Each row below holds a small network's activations on one input, seen along a few directions.
In each table, some parts of the input vary, and every possible input appears once, in random order.
Descriptions start from the smaller parts, as in this example, which fits no table here: values(2) and (point or ring(9) or (line(6) and ring(8))).
Shared parts are said once, and a part with two or three values counts as separate values.
In the rows, zero is written as 128.

Rows:
row 1: [ 73 110 138 143 144 167 153 127 157 132 167 134 107 112]
row 2: [ 90  95 146 118 161 147 163 115 164 181 149 129 131 147]
row 3: [217 200  98 149  82  75  92 122  67  97  69 126 118 129]
row 4: [ 96  76 126 112 152 145 174 132 147 164 156 128 141 149]
row 5: [198 183 121 117  69  51  77 120  68  85  47 119 123 137]
row 6: [202 183 139 120  74  70  54 122  93  90  37 111 123 119]
row 7: [189 194 140 119  75  57  60 109  93  98  36 120 120 121]
row 8: [ 73  99 140 123 150 168 162 115 169 149 156 134 118 124]
row 9: [ 99  96 129 112 148 153 153 135 132 145 188 149 159 138]
row 10: [107  92 149 111 148 168 133 135 159 147 183 139 150 116]
row 11: [ 75  95 122 125 149 156 171 125 158 145 159 132 121 123]
row 12: [222 198 101 150  95  83  76 133  75  90  66 116 117 128]
row 13: [ 88  85 125 126 158 168 164 136 152 126 156 127 126 134]
row 14: [ 89  97 126 146 152 168 152 147 139 111 167 126 116 122]
row 15: [109  82 136 118 166 144 166 135 151 154 154 121 138 155]
row 16: [209 208  93 149  86  66  81 121  77 105  61 125 112 116]
row 17: [105  82 149 114 156 159 159 131 168 167 148 124 132 135]
row 18: [208 214 117 152  88  82  76 113  91 111  58 126 114 114]
row 19: [204 180 123 117  83  59  61 129  77  77  45 108 124 135]
row 20: [ 84  93 141 130 149 174 154 130 169 139 156 122 129 129]
row 21: [ 79  94 132 144 141 178 143 144 161 123 169 118 120 107]
row 22: [190 189 119 117  72  44  66 115  79  95  38 120 117 125]
row 23: [ 94  94 134 116 158 133 170 125 148 176 152 134 133 146]
row 24: [ 92 105 145 112 151 156 134 122 156 157 188 145 152 126]
row 25: [ 95 102 130 113 152 142 144 131 144 152 189 149 151 126]
row 26: [ 77  96 120 140 139 162 162 140 134 120 173 131 124 120]
row 27: [ 70 108 120 148 148 153 156 134 141 132 168 134 117 118]
row 28: [ 84  95 129 127 149 159 176 129 142 135 159 137 131 141]
row 29: [104  93 133 116 160 157 139 142 139 137 187 139 158 138]
row 30: [219 203 117 154  86  95  69 127  90 101  59 119 117 111]
- Describe the family of inputs behind these rows. => ring(5) and (values(2) or line(4))
- Changing only the ring(5) part turns row 27 into row 14. The same change can be made to row 16. Which row results? => row 12
- Start at row 26 and move only the line(4) part, one step at a time. The first step leads to row 28. Which rows follow, in order? => row 4, row 9
- Which other rows does row 19 become when the values(2) part takes its other values? List them by row number. => row 12
- List by row number the other rows that have the ring(5) part in common with row 20. => row 6, row 10, row 17, row 21, row 30

Rows:
row 31: [227 211 131 118  83  33  20 125  70  94  53 117 137 127]
row 32: [ 52  68 144 120 151 155 165 126 170 167 144 117 120 129]
row 33: [190 174 115 109  68  58  76 122  70  65  42 119 128 135]
row 34: [231 204 134 162  76  93  70 128  80  72  36 106 103 127]
row 35: [ 81  70 141  88 171 157 176 120 154 184 191 146 171 165]
row 36: [ 73  98 164 133 149 201 131 140 185 131 189 129 134  89]
row 37: [ 80  66 118 122 166 150 190 146 137 172 188 134 145 147]
row 38: [ 95  91 129 132 166 197 147 149 151 129 240 155 156 109]
row 39: [ 74  98  95 163 167 163 198 141 136 123 194 144 111 137]
row 40: [201 229 112 148  63  64  78  97  74 104  49 138 107 116]
row 41: [223 190  82 133  92  70  77 124  88 118  42 110 124 125]
row 42: [ 63 103 134 157 152 166 179 135 163 121 147 123  86 116]
row 43: [ 73  62 167  78 158 156 157 111 187 186 149 127 142 142]
- Describe the family of inputs behind these rows. => values(5) or (values(2) and line(4))
- Which other rows does row 42 become when the values(2) part takes its other values? List them by row number. => row 39
- Which other rows belong to the same alternative as row 34? List them by row number. => row 31, row 33, row 40, row 41
